Each row below holds a small network's activations on one input, seen along a few directions.
Each table varies a few parts of the input and shows all the possible inputs, shuffled.
A made-up example of a description, with smaller parts first: one of 3 separate values, together with either a single point or one of 9 places along a line or (one of 4 places along a line, together with one of 5 places around a ring).
Shared parts are said once, and a part with two or three values counts as separate values.
In the rows, 128 means zero.

Other details of the inputs shift rows strongly along three fixed directions, in all tables alike. That doesn't count.
These rows show it; all are for the same input, with only those details redrawn:
[113 110 140 132 138 144 143 109 106 110 145 126 125]
[127 136 102 104 117 100 126 118 135 113 130 144 132]
[116 105 124 166 121 131 112 159  97 163 127  97 154]
[141 135 181  79 220 136 132 152 144 181 195 148  69]
[116 105 123 166 120 131 112 159  97 162 127  98 155]

A family of inputs:
R1: [150 158 115 118 101 127 117 109 161 114 132 143 138]
R2: [136 136  98 111 124 112 126 129 140 106 109 154 122]
R3: [113 119 152 135 136 156 144 119 116 106 123 130 119]
R4: [144 121 137 173 101 157 114 152 126 168 127  90 165]
R5: [120 125 145 143 135 152 153 114 115 108 127 121 112]
R6: [144 154 109 111 110 135 118 126 160 105 125 148 142]
R7: [116 104 136 139 149 149 140 121 112  99 133 133 122]
R8: [127 136 102 104 117 100 126 118 135 113 130 144 132]
R9: [115 110 143 136 132 141 137  99 107 115 149 123 120]
R10: [119 114 151 136 140 155 141 124 113 100 120 136 120]
R11: [113 113 140 140 142 145 148 110 115 110 140 125 122]
R12: [150 139 165 124 204 129 107 207 144 243 163 119  90]
R13: [118 124 162 135 134 144 134  97 113 115 131 118 124]
R14: [120 118 143 145 132 149 145  99 115 118 134 125 111]
R15: [119  96 119 164 129 135 104 169  95 151 120 106 154]
R16: [124 133  99 100 120 105 121 124 136 109 126 147 131]
R17: [124 112 144 138 128 149 157  99 118 122 133 119 115]
R18: [151 149 108 112 115 134 115 131 157  98 122 154 142]
R19: [120 115 155 130 147 151 133 118 109  98 121 129 129]
R20: [132 136  82 143 102 100  99 172 135 162  93 120 151]
R21: [148 158 112 114 107 130 123 120 160 109 128 145 143]
R22: [155 172 158  47 203 100 109 162 180 176 157 163  80]
R23: [131 149 117 110 111 107 131 121 145 113 111 145 127]
R24: [116 124 158 132 139 147 141 107 112 109 127 121 130]
R25: [132 134  88 149  97  84  95 155 138 169 109 111 153]
R26: [131 115 134 173 109 135 127 155 112 171 111  84 139]
R27: [110 109 137 137 145 150 144 116 116 106 136 127 122]
R28: [141 140 108 134  90  87  98 154 137 172  95 102 165]
R29: [132 148 104 111 117 113 131 129 146 107 108 142 117]
R30: [134 133 107 108 110  98 136 108 150 122 127 134 128]
R31: [133 149 120 113 106 103 125 110 147 119 114 142 121]
R32: [134 130 107 100 107  97 131 108 140 123 132 135 130]
R33: [137 151 111 118 108 105 130 112 147 117 115 136 113]
R34: [127 112 125 175 126 143 115 174 105 149 102 101 140]
R35: [123 117 160 134 123 148 154 103 120 120 129 119 118]
- What is each input in this table made of? => one of 5 places along a line, together with either a single point or one of 6 places along a line
- Which other rows agree with R28 in the place on the line of 5? List them by row number. => R4, R17, R26, R30, R32, R35
- Change only the place on the line of 6 in R19. List by row number the other rows that result. => R2, R7, R10, R15, R34

A family of inputs:
R36: [140 119 154 180 154 172  91 193 115 202 163  94 151]
R37: [136 166 143 114 147 111 113 162 154 162 111 135 116]
R38: [143 137  85 125  83 127 123 122 145  86 101 152 158]
R39: [140 158  89 146  94  85 106 139 163 163  91 128 118]
R40: [140 140 137  99 109 132 152  68 146  94 142 139 105]
R41: [118 155 139 108 135 141 144  97 147  69 114 160 112]
R42: [168 167 118 106 153 120  96 171 167 174 170 148 122]
R43: [117 104 166 184 116 181 147  83  87 126 148  82 138]
R44: [110  85 114 196 100 110 127 177  83 199 111  74 167]
R45: [110 131 100  91 140 131 151  90 129  81 163 152 124]
R46: [147 140 120 110 132 151 151 110 145  61 126 162 107]
R47: [130 151 136 101 128 141 139  80 152  78 150 150 136]
R48: [161 156 134  95 152 116  96 174 174 173 152 146 124]
R49: [162 160 176  68 202 130 108 176 186 197 183 151  90]
R50: [149 153 104 115  97  93 109 155 157 155  93 129 162]
R51: [101 108 134 170 177 153 112 212  92 202 132  97 123]
R52: [136 131 129 113 110 132 152  63 160  99 147 145  99]
R53: [143 152  79 130  56  81 113 136 144 125  61 112 160]
R54: [157 171 121 111 161 121 102 187 163 165 134 159  97]
R55: [132 140 146  91 117 134 159  82 145  89 124 147 118]
R56: [155 149  92 122 102 104  98 163 158 143 100 141 163]
R57: [111  92 169 177 131 197 150 115  94 105 123 104 155]
R58: [128 154 105 117  71 105 123  92 143 103 115 124 162]
R59: [145 141 161  68 199  87 134 167 164 218 199 144  66]
R60: [126 151 126 113 132 151 141 105 143  65 122 169 104]
R61: [115 122 125  86 124 110 155  79 122  91 151 146 109]
R62: [114 122 137 204  93 140 104 175  90 188  80  69 159]
R63: [119 117  89 113  86  83 114 104 123  95 116 138 148]
R64: [147 134 126  90 173  76 102 174 146 173 131 140  97]
R65: [128 154 168  89 177 163 157  88 149  63 146 179  77]
R66: [108 143  61 142  67  50 124 138 126 131  79 126 146]
R67: [162 149  79 127  98 111 102 170 154 143 109 146 154]
R68: [176 159 172  73 197 118 125 158 175 216 169 142  66]
R69: [133 125 173 172 153 154 101 180 115 215 151  78 156]
R70: [119 116 114  95 149 121 144 104 128  63 126 157 105]
R71: [140 123 120 100 152  86 107 154 134 166 133 141 118]
R72: [130  97 189 136 212 145 126 194  97 242 174  97  95]
R73: [138 136 127 101 119 153 139  97 151  71 149 163 121]
R74: [130 145  81 112 102  63 102 140 130 165 130 119 152]
R75: [128 107 118 220  88 138  99 147 110 202 124  63 169]
R76: [118 116  87 110  93  92 105 107 121  90 111 147 158]
R77: [100  69 155 164 145 169 137 109  67 105 126 116 146]
R78: [145 134 125  86 180  85  93 177 145 169 126 149 106]
R79: [143 130 160  93 158 151 177  53 162  96 161 163  66]
R80: [ 98  82 188 151 176 177 151  82  73 107 183 111 111]
R81: [132 146 107 117  78 104 134 112 144  91  80 124 145]
R82: [127 143  81 122  97  56 116 140 139 170 137 119 148]
R83: [168 159 135  98 152  99 116 161 167 186 124 125  91]
R84: [114 137  64 137  78  58  93 140 120 116  70 134 152]
R85: [108  88 115 201 105 107 126 185  83 188  99  66 156]
R86: [130 147 115  96 178  91  95 182 146 168 133 154  96]
R87: [ 98  68 144 167 144 175 144 118  72 101 134 112 141]
R88: [ 85  87 118 199 106 140 106 136  60 111  81 102 166]
R89: [118 127  84 115  99  90 101  97 119  92 120 144 164]
R90: [104  82 137 219  59 175 141 115  63 125  81  63 189]
R91: [158 160 138  95 166 111 107 181 175 167 123 139 114]
R92: [135 162  73 145  57  79 107 127 141 129  63 120 147]
R93: [146 139 155  84 159 172 160  87 152  68 182 178  86]
R94: [ 84  92 189 155 178 177 172  99  65 110 149 113  85]
R95: [108 106 111 104 119 131 142  81 118  55 143 153 127]
R96: [143 128 208 148 193 167 112 176 118 245 186  82 108]
R97: [134 146 105 120  86 107 133 116 146  86  77 129 152]
R98: [115 121  61 109  98 108 138 124 126  94 106 145 154]
R99: [113 122 102  90 147 131 162 110 130  69 128 154 106]
R100: [116  85 161 200 124 183 159  99 100 119 118  86 115]
R101: [ 96  78 155 169 138 158 162 114  65 110 121  91 123]
R102: [ 87  75 134 163 134 185 154 122  77 106 151 103 143]
R103: [142 141 167  82 178 163 163  91 154  60 147 170  83]
R104: [ 94  81 143 171 142 172 133 107  73 102 158 103 148]
R105: [107  96 212 147 149 205 167  91  97 113 165 101 113]
R106: [134 144 105 114  63 107 129  96 142 107 106 126 150]
R107: [143 157  68 139  64  94  88 135 150 115 101 129 192]
R108: [117 159 108 124  78 104 129 109 138  95  79 133 139]
R109: [117  91 157 186 133 204 146 131  91  90 120 106 137]
R110: [132 143 179  71 158 155 166  71 155  80 166 161  94]
- What is each input in this table made of? => one of 5 places along a line, together with either one of 6 places along a line or one of 9 places along a line
- The inputs of R46 and R54 match in every part but the place on the line of 5. If R91 is changed in the same way as R46 into R54, which row does it become? => R41
- Change only the place on the line of 6 in R82. List by row number the other rows that result. => R45, R74, R80, R89, R104
- Change only the place on the line of 9 in R50. List by row number the other rows that result. => R38, R55, R56, R57, R67, R68, R79, R90
- Start at R108 and move only the place on the line of 5, one step at a time. The first step leads to R81. Which rows follow, in order? => R55, R105, R58
- Start at R51 and move only the place on the line of 6, one step at a time. The first step leads to R86. Which rows follow, in order? => R88, R84, R94, R66

A family of inputs:
R111: [139 145  83 103 114  67 120 155 144 161 117 138 112]
R112: [145 167 109 108 109  80  89 142 158 156 102 139 127]
R113: [118 140 149 115 133 175 176  51 136  37 159 159 108]
R114: [147 130 131 127 146 111  93 161 140 155 115 128 128]
R115: [136 124 158 151 140 147 134 150 133 178 141 106 109]
R116: [132 148  78 107 127  66  97 148 147 154 136 138 132]
R117: [137 140  96 101 131 108 118 120 157 109 136 157 131]
R118: [124 142 142  90 108 132 159  71 144  70 136 149 124]
R119: [140 125 126 109 143 112 112 163 144 163 129 123 145]
R120: [103 109 134 168 136 136 119 149 101 139 105 102 143]
R121: [147 152 137 117 127 121 120 162 153 165 130 118 145]
R122: [155 142  86 108 122  88  85 152 161 147 132 146 141]
R123: [145 173 116 104 118 122 124 123 164 103 106 147 122]
R124: [114 117 137 144 161 134 119 159  99 168 162 117 114]
R125: [138 141 111  78 121 107 132 129 149 110 123 157 133]
R126: [107  93 182 142 182 168 145 146  98 161 159  99 124]
R127: [111 117 155 107 153 160 168  57 125  34 128 159 102]
R128: [120 109 182 165 171 174 123 124 100 169 176 108 115]
R129: [133 142 168 153 156 154 122 161 130 161 128 111 121]
R130: [103 107 182 155 184 173 138 157  90 154 140 113 102]
R131: [137 103 146 145 160 145 133 157 129 169 137 111 116]
R132: [ 92 107  25 200  12  95 103 118  94  80  56  97 225]
R133: [ 98 120 150 106 153 138 170  49 109  39 137 151  92]
R134: [132 155 120 110 120 158 151  80 150  63 145 154 119]
R135: [123 105 142 145 161 123 136 149 112 175 146 102 106]
R136: [149 158 108  92 105  72  99 133 158 164 120 135 147]
R137: [139 145 121 130 126 115  94 146 141 173 145 126 130]
R138: [107  58  94 238  40 157 127 115  64  94  67  65 203]
R139: [151 160 110 106 108 111 145 116 171 114 118 145 117]
R140: [118 114 183 166 165 184 132 140 110 162 175 107 113]
R141: [149 159 108  89 101  79  99 139 160 162 119 134 143]
R142: [136 159 121 105 116  93 113  98 149 115 110 150 121]
R143: [122 148  92  97 126 105 125 127 143 112 136 161 120]
R144: [132 118 192 148 166 197 145 148 114 158 157  95 127]
R145: [134 123 135  82 121 136 150  84 129  63 136 160 123]
R146: [125 133 123 106 137 109 119 170 129 167 129 127 135]
R147: [132 127 119 102 125 142 139  85 130  62 148 168 115]
R148: [146 149 110 101 102 100 131 100 158 124 121 144 110]
R149: [101 111 150  88 145 137 181  46 110  45 155 145 107]
R150: [117 109  64 226   7 146 129 123  95  94  48  70 211]
R151: [128 137  64 127  78  81 123 148 137 133  86 132 144]
R152: [141 102 161 129 158 143 115 155 120 163 146 109 137]
R153: [117 119 199 164 169 179 132 143 108 158 146 104 105]
R154: [100 115 149  86 138 143 184  54 102  45 153 153 102]
R155: [154 152 102 103 120  88  89 164 151 143 102 151 128]
R156: [131 123 119 100 123 138 167  87 137  71 125 161 102]
R157: [113 122 153 142 165 129 120 162  98 164 133 115 107]
R158: [145 151  83 104 121  94  98 166 156 150 127 155 136]
R159: [146 105 149 143 150 149 125 161 118 168 139 118 109]
R160: [132 125 112 126 141 104 125 159 142 171 124 120 119]
R161: [ 77  61 131 248  67 197 138 119  34  77  66  71 195]
R162: [138 118 158 151 145 136 126 135 123 184 142 107 112]
- The inputs of R121 and R113 match in every part but one. If R149 is changed in the same way as R121 into R113, which row does it become? => R116
- The inputs of R119 and R131 match in every part but one. If R118 is changed in the same way as R119 into R131, which row does it become? => R115
- What is each input in this table made of? => one of 4 separate values, together with either one of 5 places along a line or (one of 2 separate values, together with one of 4 places along a line)
- Change only the place on the line of 5 in R142. List by row number the other rows that result. => R112, R123, R129, R153
- Change only the choice among 4 separate values in R128. List by row number the other rows that result. => R136, R142, R162
- Change only the choice among 4 separate values in R156. List by row number the other rows that result. => R125, R158, R161
- Change only the place on the line of 4 in R131. List by row number the other rows that result. => R135, R138, R160
